A small network was shown many inputs. Here are its activations along a few directions, one row for each input.
Each table varies a few parts of the input and shows all the possible inputs, shuffled.
Descriptions start from the smaller parts, as in this example, which fits no table here: one of 5 places around a ring, together with either a single point or one of 9 places around a ring or (one of 3 separate values, together with one of 4 places along a line).
Shared parts are said once, and a part with two or three values counts as separate values.

Other details of the inputs vary at random and push rows far along two fixed directions, the same in every table; ignore that.
To show where, the next rows are all for the same input, with only those details redrawn:
[-17  37 -15   9 -17  11  17   0  22   7  28   7]
[ 17 -20  28  -9   3 -13 -12   8  -6   4 -21 -10]
[  1   6 -21   3  10  13 -14 -12  -9 -16 -11  11]

Rows:
r1: [ 12 -33  17  -8   1 -21  -5   6  -9   3 -17 -16]
r2: [ -6   0  23  -2 -28 -24  29  16  19  24  20 -19]
r3: [-15 -39  24   3  26 -30  19   9 -36   4  -8 -22]
r4: [ 12 -33  18  -6  -4 -21   1   6 -13   1 -20 -13]
r5: [ 17 -22  27  -8   5 -11 -15  10  -3   6 -20 -10]
r6: [  2   4 -21   1   8  16  -9 -12 -13 -15 -11  15]
r7: [  2   9  30  -8 -26 -12  21  19  24  28  20 -14]
r8: [ -1  -8 -30   7   8   3  -9 -15 -11 -13  -3   5]
r9: [  4   1 -22  -3   9  18 -17 -11  -4 -19  -4   8]
r10: [  1   6 -21   3  10  13 -14 -12  -9 -16 -11  11]
r11: [ -1   2 -20   3   3  14 -13 -13 -10 -20 -11  13]
r12: [-33  -4  28   4  11 -37  51  20   3  27  28 -13]
r13: [  2   4 -22  -1  13  16 -15 -11  -8 -12  -8  12]
r14: [-31  -8 -13  22  41  -2  27 -17 -29 -16 -11   5]
r15: [-14  34 -16   3 -20  13  16  -1  24   2  33   5]
r16: [  4   3 -21   7  13  13 -20 -11  -6 -11  -6  12]
r17: [ 21 -23  26  -9   6 -11 -15   7  -6  11 -15  -8]
r18: [-16  36 -16   5 -16  12  19  -2  20   9  29   9]
r19: [  2   7  29  -8 -24 -10  18  21  27  29  22 -14]
r20: [ 20 -24  27 -13  -4  -9 -10  10  -7  -2 -18 -10]
r21: [  8   1 -22   1  10  16 -20 -12  -4 -16  -1   9]
r22: [-19  35 -14   6 -22  11  15  -2  23   4  30   7]
r23: [ 24 -25  24 -10   4 -10 -16   8  -4  10 -14 -10]
r24: [  1   4 -20   5   7  15 -11 -10 -11 -17 -12  14]
r25: [  0   8  32  -2 -26 -14  12  18  27  29  24 -13]
r26: [  5   1 -23   0   6  17  -9 -11 -11 -16 -10  13]
r27: [ -1   2 -21   1   8  15 -19 -12  -5 -17  -7  11]
- Describe the family of inputs behind these rows. => either one of 3 separate values or (one of 4 places along a line, together with either a single point or one of 5 places around a ring)

Rows:
r28: [ 16  -8  34 -18  11 -11 -11  17   1  16 -13   0]
r29: [ 13 -30  15   1   3 -22  -2   9  -2  15  -8 -21]
r30: [ -9 -13 -45   9  13   3  -4 -24 -15 -29 -10   9]
r31: [-22  31  -7   2 -28   6  43  10  14  12  34   7]
r32: [ 13 -12  35 -18   4  -7   6  11  -8   8 -18  -9]
r33: [ 59  -8  17 -26 -61   8 -47   8  29   2 -21  -9]
r34: [ 11 -14  38 -19   5  -2   1  14  -6   2 -11 -14]
r35: [  6 -25  19   6   0 -27  -7   6  -6  16 -11 -22]
r36: [ 17 -20  34 -10  11  -6 -15  12   1  13   2 -10]
r37: [ 17 -20  32   4   9 -14  -8   6   5  16 -11  -8]
r38: [ 16 -28  15 -12   4 -20  -4  11  -8  19  -2 -17]
r39: [-16  -9 -42  13  10  -2  -9 -27 -20 -28 -12   9]
r40: [ -6  -3 -31  -2  13  25  -4 -11 -27 -34  -7  15]
r41: [-24  19 -15  -2 -24  -3  32   6  23   7  51  -7]
r42: [  0  -8 -43   0  23  18 -21 -14 -18 -20   6   4]
r43: [-19  43   2  -3  -9  14  14  14  33  16  42   8]
r44: [ -8  -3 -33  12  11  17   3 -17 -23 -31 -21  16]
r45: [ -5 -11 -46  -4  14   5  -6 -21 -21 -25  -3  13]
r46: [ -6  18 -23  13  24  14 -26 -17 -10 -21 -21  22]
r47: [ 11 -15  36   9   5 -19 -13   4   0  16 -13  -9]
r48: [-13  36  -4   7 -12   9  19   4  29  27  44   9]
r49: [-15   2 -29  16   8  12  -2 -19 -28 -31 -23  16]
r50: [-28  46   5  15 -23   5  33   0  23  11  22   0]
r51: [ 14 -10  35  -5  10 -14  -8  14   7  12 -19  -4]
r52: [-21  41   1  11 -19  10  38   3  28  12  24   1]
- Describe the family of inputs behind these rows. => either a single point or (one of 4 places along a line, together with one of 6 places around a ring)
- A walk changes only the place on the ring of 6. It starts at r38 and steps to r45. List the rest of the walk in order. => r31, r32, r28, r48
- Change only the place on the ring of 6 in r34. List by row number the other rows that result. => r36, r40, r41, r42, r43

Rows:
r53: [ 19   6  37 -13 -39 -10  11  25  33  37  19 -15]
r54: [ -4  37 -21  -5 -30  22   3   1  32   3  34   9]
r55: [ -8 -14  27   2 -25 -34  30  17  19  29  28 -28]
r56: [ 40 -34  24 -17   2 -12 -38   5  -7   4 -35  -8]
r57: [-31  27 -36   6 -24   5  38  -1  18   3  50  -1]
r58: [  4 -37  16  -6  -4 -26   1   7 -13   3  -4 -22]
r59: [-10 -11 -41   8  10  -2   0 -17 -17 -15  -1   5]
r60: [-23  17 -34  11 -17   3  34  -4   8   5  35   2]
r61: [ 16 -30  37  -7  37 -18 -18   7 -20   7 -34  -4]
r62: [ 15   2 -37   3   9  25 -39 -22  -4 -24 -13  15]
r63: [  7 -15  42 -12  22 -12  -2  16  -6  10 -10  -7]
r64: [  9  12 -27   2  -8  27 -22 -20 -12 -38 -34  22]
r65: [ 18 -27  34  -8  37  -8 -12   8 -24   6 -31  -3]
r66: [ -8   7  57  -2  -3 -21  19  28  20  36  21 -16]
r67: [-16  21  -5  12  21  19   5 -12 -17 -22 -26  20]
r68: [-31  25 -23  15 -30   1  42  -7   6  -9  16   3]
r69: [-11  10 -15  13  36  14 -11 -14  -9 -10  -3  15]
r70: [ 14   5 -35  -2   5  28 -40 -18  -7 -24 -12  13]
- Changing only one part turns r70 into r66. The same change can be made to r62. Which row results? => r69
- Describe the family of inputs behind these rows. => one of 3 separate values, together with either a single point or one of 5 places around a ring
- Change only the choice among 3 separate values in r53. List by row number the other rows that result. => r60, r65

Rows:
r71: [-11  16 -25  -2  15  22   7  -5  -9 -13   8  11]
r72: [-19  17   6   8   2 -11  26  10   9  19  23   3]
r73: [ -6  10  -2  -9 -26  -5  18   7  14   8  29  -4]
r74: [ -2  26   7  -3 -11  -4  11   9  21  17  20   7]
r75: [ -7   3 -32   3   6  17  -6  -9   2 -14  20   5]
r76: [ -9  13   6   3 -23   5  17   9  14   7  24  -9]
r77: [ -1  20 -23   3  -9  18  -7 -15   7 -16  -6  18]
r78: [  2 -20   1  10  13  -5 -14  -8 -20 -13 -23  -4]
r79: [ -1 -22  30   1  11 -22   2   9   1  19   3 -18]
r80: [ -1  21 -28   0  -4  15 -11 -15   7 -12   0  12]
r81: [ 10 -15  34 -15  -9 -11  15  16  -2   3 -11  -9]
r82: [  0  18 -28   0  -4  11 -13 -14   5 -10   6  17]
r83: [-16  10 -31  15  -7   5   0 -14  -6 -13  -2   7]
r84: [-14  11 -28  19   9   8   1 -15  -2 -13   6   2]
r85: [-8 22  8 -3  0  1  9 12 24 24 24  6]
r86: [ -6  27 -19   3  18  21  -6  -7   1  -6   0  17]
r87: [ -1  21 -23  11   5  20 -15 -12   8 -12   4   8]
r88: [ -1 -15  40   7   2 -16  11   8  -2  11 -10 -15]
r89: [ 16  -2 -45   7  -7  23  12 -13  -6   6   8   9]
r90: [  3 -17   3   1  18  -7  -1  -7 -20 -16 -33   6]
r91: [ 39 -22 -14   2   6   9 -16  -9 -11  11 -25   6]
r92: [-14  10 -29  17  -8   7   3 -15  -3 -17  -4   9]
r93: [ 12  -7  10   0  18  12 -27  -8 -14  -7 -24   4]
r94: [ 15  -8  29  -7 -21 -13 -12  13   8  13 -13 -12]
r95: [ -6  10 -24   9  -3  24   1 -11  -3 -23   6   8]
r96: [ -1 -12  38   1   7 -18  17  15  -4  13 -15  -6]
r97: [-10  13 -19   8   6  28   4 -12  -7 -19   6  10]
r98: [ -4  29  13   0 -16   3  18   9  24  11   9   8]
r99: [-10  15 -26  -4   2  18   8  -8  -9 -16   3  14]
r100: [-18  14 -22  17  17  11   3 -16  -6  -9   7   3]
r101: [ -6  10   3   2 -18   0  14  10  15   9  34  -8]
r102: [  2 -20  -3  -1   4 -10 -10 -11 -20 -13 -28   0]
r103: [ -6  27  19   9 -12  11  11   5  23  14  15   1]
r104: [  5 -21  21   0 -11 -31   0  11  -1  13  -3 -17]
r105: [ -2  13 -27   8   8  17 -19 -11  11  -7  12  11]
r106: [-13   8 -28  19   9   4  -2 -14  -4 -11  12   7]
r107: [  9 -19   3  -6  21   9 -14  -5 -21 -14 -14  -8]
r108: [  0  18 -30   6  -6  12 -19 -10   5 -10   7  14]
r109: [ 13  -4  39  -5   3  -7  -8  10   8  17  -5 -16]
r110: [ 18 -10  32  -3  -5 -14 -14  13  10  15   0 -11]
r111: [-14  19  10  -4 -10   6  26  14   7  13  20   1]
r112: [ 10 -19  27 -18 -21 -14   5  11  -3   5  -7 -15]
r113: [ 16  -6   3 -10  19   2 -19  -4 -10 -10 -28   5]
r114: [ -2  23   7   5 -32   2   7   8  27  10  11   0]
r115: [  2 -23  -5  -5  26 -14  -8  -5 -16  -7 -19   3]
r116: [  7 -24  -2 -15  27   3 -12   2 -20  -8 -11   3]
r117: [-10  13   8   0  -9   4  17   8  10  13  34  -7]
r118: [-18  16 -25   9   8   6  11 -12  -8 -11  -4  15]
r119: [ -3  21 -20  12   0  22 -15 -12   4 -11   1  13]
r120: [  3 -18  29  -2 -15 -24  12   6   1   6 -16 -12]
r121: [  7 -18   6  -5  16  11 -14  -5 -25 -14 -17  -3]
r122: [ 13  -5  11  -3  22  11 -17  -1 -13 -10 -32  13]
r123: [ -6  29  11  -2 -16   1  14   9  21  16  11   6]
r124: [ 15 -13  -1 -13  21  -2 -24  -3  -7  -6 -20   9]
r125: [ -9  17   3  -9 -13   0  27  11  13   8  22  -5]
r126: [ -7   3 -37  -8  -3  12  -2 -12   1 -14  15   9]
r127: [ -2 -17   7   8  22  -1 -11  -9 -24  -9 -23  -3]
r128: [ -3 -12  36  -1   7 -20  14  15  -7  17 -12  -8]
r129: [  4 -19  -2  -2  23 -14  -7  -5 -22 -10 -20   5]
r130: [-15  13   9  19 -17  -5  23   3  17   7  16  -6]
r131: [ 13 -22  -2 -12  -2   4  -9  -8 -18 -23 -25   1]
r132: [ -5  24 -20   3  17  18  -9  -7  -1  -4   6  23]
r133: [-16   6  -1  13  -8 -11  14   5  20  16  29  -9]
r134: [  5 -21  23  -6  -9 -31   5   7  -1  12  -4 -13]
r135: [ 11  -4   9  -5  22   9 -20  -1 -16  -5 -29  11]
r136: [ 17  -8  38   1 -11  -7  -7  12  12   9 -12 -10]
r137: [ 14 -25 -10 -10   1  -3 -20  -2 -19 -16 -13  -3]
r138: [ 12 -12  35  -7   6 -10 -13  11  11  21   2 -12]
r139: [ 15 -10   7  -1  23   6 -30  -7 -13  -6 -15   4]
r140: [  8 -17  32 -15   5 -13   7  20  -7  14   2  -9]
r141: [  7 -24  31 -12   4 -10  -1  13   0  14   9 -19]
r142: [-20  20   7   8   2  -7  29   9  11  18  18  -3]
r143: [  3 -16  -1  -2  23 -11  -4  -6 -20 -11 -26  -1]
r144: [ -2  13 -34   3  -3  12 -20 -10  11  -7   8  12]
r145: [ -6   9 -31   4 -14  19   1 -10  -3 -23   2   8]
r146: [-18  14   8  13  -3  -9  19   3  11  17  28  -5]
r147: [ 17 -18  -6 -13   9  -3 -30  -8  -4  -8 -18   5]
r148: [ -1 -22  -1  -2  34  -9  -9  -2 -19  -3 -17   4]
r149: [-16   6  -8   8 -18 -16  13   6  20  16  25  -9]
r150: [ 17  -8  26  -8 -16 -15 -12  13  11  12 -10 -16]
r151: [-11  15 -20   2  10  25  10  -6  -9 -17   2  18]
r152: [ -7  12  -4  -3 -28  -1  16  10  16   6  23 -13]
r153: [ 12 -29 -13 -12   4  -3 -22  -1 -14 -14 -11  -6]
r154: [ -8  15   2  -9 -13  -4  24  11  11  10  28   0]
r155: [ 10 -20  24 -12 -23 -14   1  16  -2   6  -7 -19]
r156: [ -7  13   3   2 -18   4  17   9  17   7  28 -14]
r157: [-15  13  -1   4 -19 -13  23   1  16  11  17  -9]
r158: [ 10 -24  -6 -18  19  -2 -11  -1 -17 -12 -13   2]
r159: [-16   6  -5   2 -16 -16  19   2  19  15  24  -5]
r160: [  4 -19  22   0 -12 -27   3  10   1  11  -9 -23]
r161: [ 27 -33 -18  11   9  -3  -1 -12 -20  10 -24  -1]
r162: [ -3  21 -25   1  -9  17 -11 -14   4 -11  -3  16]
r163: [ 12 -20  24 -19 -16 -16   5  11   0   5  -4 -19]
- Describe the family of inputs behind these rows. => one of 3 separate values, together with either a single point or (one of 5 places along a line, together with one of 6 places around a ring)
- Changing only the choice among 3 separate values turns r80 into r163. The same change can be made to r93. Which row results? => r121
- Changing only the choice among 3 separate values turns r158 into r124. The same change can be made to r131. Which row results? => r77
- Changing only the choice among 3 separate values turns r94 into r155. The same change can be made to r139. Which row results? => r117
- A walk changes only the place on the ring of 6. It starts at r146 and steps to r106. List the rest of the walk in order. => r104, r134, r129, r72
- Change only the choice among 3 separate values in r128. List by row number the other rows that result. => r111, r135
- Change only the choice among 3 separate values in r105. List by row number the other rows that result. => r75, r133
